These are the activations of a small neural network, seen along a few directions. Each row is one input.
In each table, some parts of the input vary, and every possible input appears once, in random order.
Descriptions start from the smaller parts, as in this example, which fits no table here: one of 2 separate values, together with either a single point or one of 11 places around a ring or (one of 4 places along a line, together with one of 5 places around a ring).
Shared parts are said once, and a part with two or three values counts as separate values.

Other details of the inputs shift rows strongly along three fixed directions, in all tables alike. That doesn't count.

Table:
row 1: [ 1.38  0.91 -2.71  1.57 -2.01 -0.17 -2.93  0.93 -2.92 -0.55 -0.69 -1.90
 -0.62]
row 2: [-0.50 -0.96  0.63 -3.11  2.52 -1.45 -1.83 -2.72  3.32  0.30 -0.33  3.20
  2.49]
row 3: [ 1.72  2.79 -0.56  0.69 -0.24 -0.23  0.05  0.04  6.43 -2.38  3.76  0.70
  2.97]
row 4: [ 1.08  2.57 -3.85  0.09 -0.95 -1.25 -1.18  1.56 -0.12 -1.83  1.75 -4.02
  0.69]
row 5: [-0.09  1.86 -3.52 -0.90 -0.13 -0.35 -1.96  0.65 -0.64 -1.70  0.75 -4.47
  0.26]
row 6: [ 0.35  2.62 -3.69 -2.15 -2.27 -1.86 -0.60  2.54  1.18 -1.73 -0.51 -3.13
 -0.25]
row 7: [ 0.92 -0.12  5.39  4.67 -2.68  1.31  3.47  1.06  1.40  0.67  0.66  2.84
 -1.76]
row 8: [ 1.65  0.33  2.41  1.74  0.49 -3.58 -0.78 -0.88  2.82  0.03  1.57  3.82
  2.43]
row 9: [-1.37 -0.04 -0.70 -5.12  1.36 -0.53  1.04  0.31  4.87 -1.21 -1.07  2.98
  2.09]
row 10: [-0.44  1.43 -0.68  0.28 -2.09  0.11 -0.21  2.38 -1.61 -1.05 -1.84 -2.26
 -1.67]
row 11: [-3.59 -2.91 -0.27 -5.55  2.06  2.74  1.76 -1.12 -1.57  1.81 -3.59  0.25
 -1.78]
row 12: [-0.43 -0.85  1.30 -1.90  3.06 -1.39  1.48 -1.67  3.28 -0.03  1.95  1.67
  2.29]
row 13: [ 0.09 -0.70  0.21  2.30 -0.48  0.81 -2.03 -0.52 -4.07  0.99 -1.25 -0.49
 -1.29]
row 14: [-0.13  0.68 -2.05 -0.26  0.47  0.72  0.05  0.59 -0.89 -0.83  0.61 -1.52
  0.57]
row 15: [-0.53 -0.06 -0.19  1.97  0.24  1.39  0.13  0.42 -3.58 -0.30  0.08 -2.21
 -1.08]
row 16: [ 1.33 -2.04  5.92  5.13  0.52 -2.48  0.63 -1.43 -1.49  2.20  0.98  3.66
 -0.22]
row 17: [ 0.37 -0.49  3.82  4.35 -2.22 -1.24  2.40  1.96 -3.46  1.29 -1.07 -0.68
 -3.40]
row 18: [-1.83 -5.01 -1.44 -3.81  2.36  7.47  0.50 -4.12 -2.92  4.32 -1.77  1.56
 -1.74]
Each input here is: one of 3 separate values, together with either a single point or one of 5 places around a ring.
Changing only the choice among 3 separate values turns row 9 into row 14. The same change can be made to row 6. Which row results?
> row 4
Change only the choice among 3 separate values in row 13. List by row number the other rows that result.
> row 10, row 15
Change only the place on the ring of 5 in row 16. List by row number the other rows that result.
> row 1, row 2, row 8, row 13
Change only the choice among 3 separate values in row 2. List by row number the other rows that result.
> row 5, row 11
